Each row below holds a small network's activations on one input, seen along a few directions.
Each table varies a few parts of the input and shows all the possible inputs, shuffled.
A made-up example of a description, with smaller parts first: values(3) and (point or ring(11) or (line(4) and ring(5))).
Shared parts are said once, and a part with two or three values counts as separate values.
In the rows, 128 means zero.

Table:
x1: [110 106  99 115  61  75 152 128 128 138 130  90 109 184 132 103]
x2: [129 139 132 124 108 120 160 120 116 127 146 133 150 152 142 118]
x3: [137 144 157 149  82 113 122  92 136 126 129 135 162 160 154 133]
x4: [ 82 125  59 117 178 179  83 150 163 156  92 109  87  40  83 160]
x5: [170 137 156  91 112 104 140 115 109 140 136 167 140 124 108 137]
x6: [124 153 131 167 214 203 144 131 135  49 175 150 167  68 159 160]
x7: [113 111 137 130  39  83 124 116 149 132 109  88 126 190 130 100]
x8: [145 121 144 107 144 123 133 122  82 126 126 156 128 140 155 107]
x9: [ 85  97 115 144 129 123 132 139 118 109 122 122 116 132 145 103]
x10: [119 105  91 147  83 112 145 154 146 134 122 107 122 167 114 104]
x11: [156 133 155  89 132 123 120 130  83 128 134 179 112 118 133 108]
x12: [163 125 147 106 114 113 153 113 111 137 130 143 153 144 132 136]
x13: [ 79 110  71 142 157 185  68 145 141 127  82 132 113  50  67 155]
x14: [111 107 121 161  57 109 117 122 172 130 107 110 131 172 121 114]
x15: [118  92  96 123 138 116 131 174 133 159 127  78  84 151 146  96]
x16: [ 97  74 101 138 114 103 119 148 122 123 123 110 101 154 140  98]
x17: [120 115 141 131 137 128 131 126  84 127 149 133 134 141 165 100]
x18: [161 131 150  67 170  97 137 123 103 159 136 148  93 108 148 126]
x19: [140 193 148 194 170 190 121  98 169  54 148 131 205 101 136 197]
x20: [100 135 132 164  85 129 121 117 165 115 100 123 154 161 120 123]
x21: [164 128 136  91 175 116 141 130 101 166 136 121 115 135 166 117]
x22: [163 142 171 121  84 121 122  90 132 132 116 148 161 153 140 137]
x23: [101 120 110 148 105 131 152 146 144 122 122 118 142 147 114 117]
x24: [176 161 187 110  94 114 104  94 125 132 111 178 128 120  75 149]
x25: [ 89 126  67 145 129 183  89 128 167 133  94 118 129  62  40 180]
x26: [171 152 162  89 112 123 140 117 115 141 137 180 111 113  70 140]
x27: [103 114 103 131 169 125 141 162 142 149 131  96 106 144 144 107]
x28: [176 154 152  75 179 118 130 149 104 157 125 161  74 108 100 129]
x29: [127 129 132 102 170 128 149 145 115 156 153 119 112 150 171 110]
x30: [116 134 123 149 117 119 146 132 128 124 142 118 158 148 129 126]
x31: [116 132 116 127 169 128 133 161 118 152 141 106 116 137 170 117]
x32: [100 123  94 165 103 175  69 111 188 126  68 123 141  63  46 186]
x33: [169 155 182 108  94 104 111  87 124 129 116 161 155 133 107 132]
x34: [117  93  98 103 123  75 141 141 119 165 131  65  70 173 160  97]
x35: [106  68 117 114  86  82 126 142 101 131 128  96  91 165 154  90]
x36: [106 111 126 153 133 117 129 135 101 116 139 129 129 122 167 103]
x37: [151 165 119 158 245 194 145 140 145  91 177 109 155  60 171 170]
x38: [117 142 151 164  84 124 114 112 151 120 125 128 165 154 143 138]
x39: [135 182 121 171 184 191 162 113 151  58 178 128 186  79 132 179]
x40: [157 138 168  90 142 127 122 123  83 122 130 175  91  98  94 116]
- The inputs of x6 and x39 match in every part but one. If x16 is changed in the same way as x6 into x39, which row does it become? => x10
- The inputs of x31 and x38 match in every part but one. If x34 is changed in the same way as x31 into x38, which row does it become? => x7
- Describe the family of inputs behind these rows. => line(4) and (values(2) or line(8))
- Change only the line(4) part in x21. List by row number the other rows that result. => x8, x12, x22

Table:
x41: [145 146 120 108 224 161 172 150 127 118 165 135 121 101 163 152]
x42: [155 199 173 165 144 181 122  99 120  77 149 175 197 103 132 158]
x43: [139 177 131 163 129 208  93 105 150 108 116 151 196  62  75 175]
x44: [ 68  92 112 160  48 102 110 127 160 110  75 108 111 175 132  98]
x45: [102  99 125 118 150  98 106 148 113 146 120 109  70 137 152  96]
x46: [103 102 102  89 182 123 151 141  90 130 157 116 100  99 148 126]
x47: [104 124  70 168 195 195 126 135 198 143 137 117 190  33  53 227]
x48: [ 55  78  47 181  41 115  95 148 178 139  92  35  99 142  99 110]
x49: [112  73 107 123 104  90 125 148 127 144  93 136 102 175 135  93]
x50: [181 113 171  87  69  56 100 119  75 184 126  95  89 208 179  47]
x51: [155 183 164 117 202 169 151 113 116  87 168 157 142  83 152 161]
x52: [216 150 213  57  46  38 184 102  82 151 140 203 120 216 117  93]
- Describe the family of inputs behind these rows. => values(2) or line(10)
- Which other rows belong to the same alternative as x52? List them by row number. => x50

Table:
x53: [160 164 162 138  73 128 115  81 142 105 115 159 167 130  96 157]
x54: [149 120 172 101  82  73 143 115  90 131 132 158 119 180 151  86]
x55: [115  91 105 102 122 103 117 150 103 152 118 126  76 142 122  97]
x56: [105 131 108 177  79 146 114 112 176 105 105 107 169 125 104 156]
x57: [114 118 110 134 156 138 140 137 147 125 142  95 127 125 157 135]
x58: [151 161 167 147 111 148 121 104 128  98 123 181 178 112 101 141]
x59: [119  91 112 105  66  77 120 142 127 187  96 103  95 182 115  94]
x60: [161 126 177 100  66  63 138 114 109 159 123 133 125 209 151  86]
x61: [162 126 163  93 114  93 150 125  78 132 147 155 119 169 151  93]
x62: [126 107 109 101 147 110 127 153 120 162 125 114  88 126 124 113]
x63: [ 93  86 115 143  96  93 134 144 120 126 121 101 112 175 158  82]
x64: [104 126 114 151 119 159  91 124 152 115  97 147 139  85  77 141]
x65: [ 99 140 109 170 144 172 121 122 157  94 131 113 156  99 120 163]
x66: [104 138 102 149 219 177 132 145 127  98 160 116 138  78 159 158]
x67: [158 169 160 110 216 161 144 117  93 104 170 169 144  82 153 154]
x68: [101  96 103 135 121 109 138 146 111 124 139 101 107 160 158  95]
x69: [172 172 166 113 145 139 144 108 124 120 152 152 146 112 132 152]
x70: [117 133 106 121 225 173 111 148 117 126 138 135 110  57 124 152]
x71: [107  96 113 137  69  83 138 141 136 163 116  83 122 198 159  88]
x72: [128 129 112 121 156 149 117 134 147 142 125 120 114  85 101 153]
x73: [174 149 167  94 149 125 154 118 114 136 147 150 139 136 149 130]
x74: [117 137 108 153 152 153 136 130 157 114 144 100 137 108 141 155]
x75: [110  88 107 109  90  89 123 147 107 154 103 122  83 158 118  88]
x76: [170 142 161  94 139 101 159 128  95 143 152 146 123 160 152 110]
x77: [135 120 106 104 156 137 129 147 131 154 121 115 100 109 118 134]
x78: [155 172 171 136 145 153 129 102 130 100 140 167 163 105 114 157]
x79: [116 139 111 142 148 168 104 125 145 119 112 131 125  75  89 155]
x80: [117 136 107 143  74 139  97 109 164 127  92 125 139  97  70 157]
x81: [ 90 128 112 183 117 163 107 122 163  89 113 128 167 107 111 146]
x82: [110 111 106 134 147 117 148 151 130 137 142  90 114 153 164 110]
- Describe the family of inputs behind these rows. => values(3) and (point or line(9))
- The inputs of x75 and x63 match in every part but the values(3) part. If x77 is changed in the same way as x75 into x63, which row does it become? => x57
- Change only the values(3) part in x79. List by row number the other rows that result. => x65, x78

Table:
x83: [146 150 146 102 169 149 125 128 103 132 134 149 125 106 140 129]
x84: [115  94 116 116  80  75 133 141 120 166 118  95 103 190 153  89]
x85: [103 146 101 174 166 187 110 118 161  85 133 130 164  57  97 185]
x86: [ 96  66  93 137  84  88 128 153 142 155 106  88  99 173 128  89]
x87: [133 129 122 128 196 156 126 140 122 118 143 145 124  84 121 145]
x88: [135 123 142 101  87  92 133 128 112 162 119 116 114 176 150  97]
x89: [210 172 219  71 127  88 179 102  68 118 173 181 131 178 176  99]
x90: [119 180 133 162 121 187 109  99 153  88 121 150 180  74  89 180]
x91: [153 127 154 106 129 108 131 120 108 132 132 149 119 139 132 117]
x92: [107 138 101 155 188 171 116 137 145 103 139 123 130  70 118 164]
x93: [ 92  83  80 155  60 108 119 142 173 149  90  82 119 161 106 116]
- Describe the family of inputs behind these rows. => point or line(10)
